These are the activations of a small neural network, seen along a few directions. Each row is one input.
Each table varies a few parts of the input and shows all the possible inputs, shuffled.
A made-up example of a description, with smaller parts first: one of 3 separate values, together with either a single point or one of 11 places around a ring or (one of 4 places along a line, together with one of 8 places around a ring).
Shared parts are said once, and a part with two or three values counts as separate values.
In the rows, 128 means zero.

Other details of the inputs shift rows strongly along two fixed directions, in all tables alike. That doesn't count.

Rows:
row 1: [108 138 162 100 150 125 143 130 152 177 162]
row 2: [174 105 122 133  79 136  79  74  88 108  57]
row 3: [106 141 171 113 195 113 184  78 106 130 136]
row 4: [133 148 160 113 171 117 120  80 129 186 139]
row 5: [110 154 150 124 177 102 118 102 139 185 158]
row 6: [106 134 150 114 143 122 160 135 154 186 154]
row 7: [109 132  76 145  89 110  96 209 143 112 148]
row 8: [148 136 162 138 142 132 165 115 135 178 162]
row 9: [186  82 128 139  96 157 126  49  87  31  34]
row 10: [177  93 133 128  98 149 144  84  67  44  27]
row 11: [194  86 150 134  58 141  96  68  83  93  47]
row 12: [233  87 138 146  53 153 122  95  93  97  50]
row 13: [114 139  76 134  94 125  87 209 146 108 155]
row 14: [ 89 126  81 129  94 126  81 201 148 114 134]
row 15: [ 87 122  92 126  98 115  70 197 143 108 135]
row 16: [101 129  77 149  89 132  85 199 135 110 161]
row 17: [101 133 161 111 149 110 150 133 152 181 158]
row 18: [102 137  79 155  89 120  91 200 134 109 154]
row 19: [191  87 129 129  69 153  75  54  79 103  47]
row 20: [103 135  54 150 128 125 131 194 150  59 148]
row 21: [197  99 116 158  86 167 157  82  59  45  49]
row 22: [132 132 171 110 151 125 149 118 145 174 138]
row 23: [128 131 160 103 137 144 159 113 148 179 143]
row 24: [120 139 179 122 160 103 138 101 137 175 153]
row 25: [ 76 155  88 137 122  91  52 206 143 101 153]
row 26: [ 97 129 149 114 191 126 186 107 157 131 151]
row 27: [124 136 145 120 204 128 166  45 134 137 136]
row 28: [192  97 103 161  88 177 151  82  98  45  70]
row 29: [ 95 136  98 137 107 104  73 204 144 106 126]
row 30: [134 131 164 118 145 128 160 118 147 181 134]
row 31: [141 132 149 125 173 131 215 102 113 136 138]
row 32: [116 134 154 114 176 134 207  97 116 137 120]
row 33: [100 133 137 118 182 138 199 107 162 136 147]
row 34: [148 112 152 117 127 135 164 116 141 179 161]
row 35: [121 143  78 143 103 115  89 213 147 108 150]
row 36: [138 134 162 111 146 135 158 119 146 180 136]
row 37: [116 119 172 112 142 121 134  92 133 172 154]
row 38: [143 136 156 122 134 150 161 110 136 176 171]
row 39: [ 58 168  57 141 170  93  73 177 109  67 133]
row 40: [127 145 159 105 164 129 123  74 129 187 148]
row 41: [ 86 144  96 125 105 111  56 183 133  99 143]
row 42: [116 147  81 155 102 127  84 203 137 106 154]
Each input here is: one of 6 places along a line, together with either one of 2 separate values or one of 5 places around a ring.
The inputs of row 42 and row 22 match in every part but the place on the line of 6. If row 18 is changed in the same way as row 42 into row 22, which row does it become? -> row 17
The inputs of row 26 and row 20 match in every part but the place on the line of 6. If row 29 is changed in the same way as row 26 into row 20, which row does it become? -> row 12
List by row number the other rows that have the place on the line of 6 in common with row 24. -> row 3, row 9, row 11, row 25, row 37, row 41
List by row number the other rows that have the place on the line of 6 in common with row 6. -> row 14, row 23, row 30, row 32, row 33, row 36
